These are the activations of a small neural network, seen along a few directions. Each row is one input.
In each table, some parts of the input vary, and every possible input appears once, in random order.
Descriptions start from the smaller parts, as in this example, which fits no table here: one of 2 separate values, together with either a single point or one of 9 places along a line or (one of 5 places around a ring, together with one of 6 places along a line).
Shared parts are said once, and a part with two or three values counts as separate values.
(in the rows, 128 means zero)

Other details of the inputs vary at random and push rows far along three fixed directions, the same in every table; ignore that.

Table:
x1: [121 123 168 129 132 135 135 121 133  87 128 140]
x2: [ 83 169 114  88 105 111 119  90 142 119 105 116]
x3: [130 125 133 166 137 113 145 151 113 142 112  96]
x4: [141 134 125 176 130 134 130 129 124 109 139  94]
x5: [192  66 105 123  99 111 122 137 114 146 231 169]
x6: [ 82 154 113  93 132 111 132 117 129 135  97 121]
x7: [ 88 163 106 101 122  90 125  97 131 136  99 122]
x8: [130 113 219 150 166 182 151 141 127  47 104 150]
x9: [131 131 126 171 141 131 135 146 105 146 113  93]
x10: [113 156 106 101 125 131 110 133 150 155 105 110]
x11: [146 118 121 155 131 117 117 163 132 149 126  89]
x12: [ 78 167 111  89 117 115 121 109 129 158  87 124]
x13: [ 89 144 180  81 149 134 141 105 136  91  82 177]
x14: [149 115 173 203 167 135 155 155 107  95 100 107]
x15: [183  74 118 120 105 131 127 140 123 140 212 181]
x16: [105 147 109  98  98 110 125 128 131 127 109 107]
x17: [141 106 208 157 167 175 153 140 123  48 121 142]
x18: [106 162 105 127 125 107 126 106 131 138 104 127]
x19: [150 120 109 154 140 117 123 158 129 140 140  85]
x20: [123 137 112 167 150 124 140 150 115 129 119  93]
x21: [124 114 150  51 133 147 103 120 145 138 150 187]
x22: [148 118 201 164 188 182 156 138 116  69 104 155]
x23: [133 142 133 177 141 126 131 125 107 129 103  99]
x24: [ 80 172 115  96 107  93 118  95 131 147  90 131]
x25: [ 77 171 111  85 101 106 115  87 145 125 103 116]
x26: [138 144 104 180 137 112 134 127 116 135 114 101]
x27: [116 117 129  29 105 104 105 109 156 160 152 186]
x28: [138 104 226 159 171 203 148 146 122  41 115 158]
x29: [102 147 115 100  93 113 122 131 131 135 103 109]
x30: [103 149 108 102 115 118 103 139 142 157 109 110]
x31: [102 167 107 120 105 127 119  99 142 128 114 117]
x32: [148 137 141 185 130 150 136 130 125 115 126  94]
x33: [126 107 163  55 115 164 119 116 130 107 150 201]
x34: [ 94 173 105 101 114 100 120  89 137 152  96 132]
x35: [168 103  71 162 120 114 112 142 139 173 158  99]
x36: [140 122 124 160 110 125 133 158 114 126 119  87]
x37: [132 135 130 174 143 102 144 130 110 121 107  94]
x38: [160 110 108 192 117 129 128 118 132 132 154 103]
x39: [163 105  74 177  99 121 123 138 123 154 158  94]
x40: [151 124  93 152 134 117 116 158 134 149 149  92]
x41: [106 155 101 123 129 115 125  87 136 139  93 123]
x42: [173  81 150 126 116 155 126 141 110 122 177 162]
x43: [141 105 107  60 118 110 105 119 151 157 186 177]
x44: [134 114 205 158 179 171 150 143 110  67 103 157]
x45: [120 133 129 161 135 124 137 150 110 142 109  98]
x46: [ 93 146 101 117 137 131 129 105 138 140  90 121]
x47: [ 98 157 110  80 119 106 116 128 150 145 101 108]
x48: [134 139 145 175 125 149 127 126 118 115 119  94]
x49: [202  48  98 134  96 124 121 123 122 154 230 176]
x50: [104 151 105  91 125 110 113 129 148 145 113 103]
x51: [158  84  95  61 108 113 106 104 157 173 195 195]
x52: [169  85 109 112  99 105 127 131 116 142 195 148]
x53: [156 122  98 166 110 135 130 154 119 136 149 103]
x54: [100 162 121 119  98 124 111  98 136 136 111 115]
x55: [180  80 134 122 110 143 129 138 121 136 192 171]
x56: [136 139 112 176 145 111 136 131 113 122 118  96]
x57: [143  95 129  59 107 133 121 117 134 120 189 200]
x58: [129 106 125  41  98 115 120 105 136 130 172 186]
x59: [ 87 147 178  79 162 138 146 104 133  77  78 168]
x60: [138 120  88 173 136 120 132 127 121 154 124  98]
x61: [126 129 125 164 142 110 149 150 111 135 112  87]
x62: [ 84 157 115 102 117 110 126 122 126 153  96 122]
x63: [128 124 136  38 127 141 110 114 156 147 149 187]
x64: [ 92 161 124 116  95 118 114 105 138 130 105 117]
x65: [125 126 132 164 136 111 144 152 116 141 110 100]
x66: [143 111 167 162 180 172 149 118 123  82 106 149]
x67: [ 79 164  94  93 126 107 125 113 135 145 102 119]
x68: [149 119 126 158 145 123 128 167 129 131 126  84]
x69: [ 88 171 101  99  94 115 112  91 151 138 113 128]
x70: [121 130 122 161 149 119 145 147 112 127 116  92]
x71: [191  75  92 115 110 104 108 141 135 182 224 169]
x72: [ 89 149 201  75 170 174 139 102 130  72  79 192]
x73: [132 140 108 179 142 106 132 133 115 126 120  96]
x74: [137 123 127 164 112 143 127 160 111 121 119  95]
x75: [187  77  93 113 109 103 109 140 138 182 221 173]
x76: [131 135 123 170 147 107 141 129 111 119 115  96]
x77: [ 93 140 204  75 164 191 140 107 150  45 108 190]
x78: [112 132 209  92 157 197 142 109 148  59 112 191]
x79: [103 155 111 111 124 118 129 116 130 157 106 124]
x80: [ 97 152 115 102  95 130 117 132 129 131 100 114]
x81: [138 133 117 172 140 127 140 144 113 148 119  96]
x82: [167  78 140 112 129 129 108 149 129 151 183 166]
x83: [ 89 150 114 101 123  98 135 120 128 145 102 116]
x84: [134 129 141 183 116 116 130 138 124 117 123  92]
x85: [158  90 183 162 165 191 147 124 133  67 144 161]
x86: [141 126 121 166 119 127 139 158 112 115 117  77]
x87: [188  77 134 133 112 144 130 142 116 134 192 164]
x88: [ 85 163 105 102 129 122 129 117 135 147  97 128]
x89: [129 134 106 166 140 124 138 145 116 145 122 102]
x90: [156 116 124 170 141 142 113 165 121 146 131  88]
Each input here is: one of 2 separate values, together with one of 5 places around a ring, together with either a single point or one of 8 places around a ring.
Question: The inputs of x62 and x45 match in every part but the choice among 2 separate values. If x29 is changed in the same way as x62 into x45, which row does it become?
Answer: x36
Question: The inputs of x79 and x81 match in every part but the choice among 2 separate values. If x7 is changed in the same way as x79 into x81, which row does it become?
Answer: x76
Question: Change only the place on the ring of 5 in x10. List by row number the other rows that result.
Answer: x34, x55, x78, x79
Question: Change only the choice among 2 separate values in x43. List by row number the other rows that result.
Answer: x40
Question: Start at x14 and move only the place on the ring of 8, one step at a time. The first step leads to x37. Which rows follow, in order?
Answer: x76, x56, x26, x22, x23, x44
Question: Change only the choice among 2 separate values in x68. List by row number the other rows that result.
Answer: x47
Question: Change only the place on the ring of 5 in x7. List by row number the other rows that result.
Answer: x6, x25, x50, x58

Table:
x91: [198  32 206 143 150 135 156 148  85 123 188 202]
x92: [ 86 143 107  55 134 153 131  93 157 124  96 160]
x93: [208  38 199 141 164 137 131 152 128 117 205 191]
x94: [127 162  62 129  71  85  81 124 139 212 145  83]
x95: [ 91 170 105  49 130 104 123  59 143 145 113 180]
x96: [ 77 144 118  66 133 161 126 103 151  96  94 135]
x97: [102 141 251 187 210 210 168 174 119   6  57 104]
x98: [139 103 139 118 118 172 136 128 143  83 143 147]
x99: [199  67 148 133 138 109 124 100 121 137 223 221]
x100: [ 90 169  42  99  90  32 113  87 133 220 137 103]
x101: [123 143  30  90  53  39 102 131 137 203 136  82]
x102: [ 69 160 152  80 170 145 155 120 136  97  78 145]
x103: [ 67 167 151  67 107 125 137 108 141  99  97 136]
x104: [144 153  73 205 137 129 123 176 118 184 112  48]
x105: [132 152  96 208 148 119 140 141 104 100 107  47]
x106: [187  42 147  90 149 115 129 153 120 124 205 186]
x107: [231  61  79 205  74  45 110 156 107 215 232  74]
x108: [108 150 155 237 148 118 157 155  76 114  66  62]
x109: [ 83 189 186 127 171 175 133 102 146  51  45 132]
x110: [ 82 162  93  21 117 139 111 113 150 159 112 166]
x111: [129 119 175 129 134 175 138 147  96 124 113 156]
x112: [123 126 197 172 167 213 137 139 139  42  81 109]
x113: [140  93 183 170 145 187 152 126 103  85 101 158]
x114: [147 143  98 246 176 114 141 190 111 153  72   7]
x115: [204  59 184 155 130 153 151 126 112  78 222 196]
x116: [171 115  70 152  62 104 100 160 117 192 189  90]
x117: [ 97 159 138 100 160 153 150  99 135  92  92 152]
x118: [138 110 146  97  98 106 138  70  96 134 156 212]
x119: [ 72 172 184 109 196 169 136 144 150  82  21 116]
x120: [110 160 136 240 174 126 144 168 120 110  69  46]
x121: [ 83 162 134  84 100 168 130 100 154  96  83 124]
x122: [202  65 159 125 110 117 125  96 120 118 236 207]
x123: [185  60 152 111 125 169 122 176 121 102 203 185]
x124: [115 169  61 132  97  97  93 131 139 204 126  90]
x125: [141 144 103 195 121 126 138 142 115  99 123  75]
x126: [ 76 164 100  33 117 146 103 128 145 132 103 138]
x127: [117 139  80 186 126  77 134 152 108 146 134  52]
x128: [159 123  95 198 107  87 123 176 114 155 122  39]
x129: [ 83 152  90  39 115 121 111  67 165 160 110 174]
x130: [ 82 163 119  76 106 129  98  74 168 135  93 136]
x131: [130 133 184 136 148 197 122 162 133  89 114 118]
x132: [ 83 156  71  22  74  85  87  51 173 189 128 179]
x133: [187  45 156 121 116 115 147 145 114 110 239 204]
x134: [162 122  68 227 145  90 141 187 105 176 113  18]
x135: [ 85 156 138  54 103  90 113  79 155 147 129 176]
Question: What is each input in this table made of?
Answer: one of 5 places around a ring, together with either a single point or one of 8 places around a ring
Question: The inputs of x93 and x109 match in every part but the place on the ring of 5. If x107 is changed in the same way as x93 into x109, which row does it become?
Answer: x122
Question: The inputs of x95 and x129 match in every part but the place on the ring of 5. If x115 is changed in the same way as x95 into x129, which row does it become?
Answer: x121
Question: Change only the place on the ring of 5 in x123. List by row number the other rows that result.
Answer: x98, x101, x125, x133
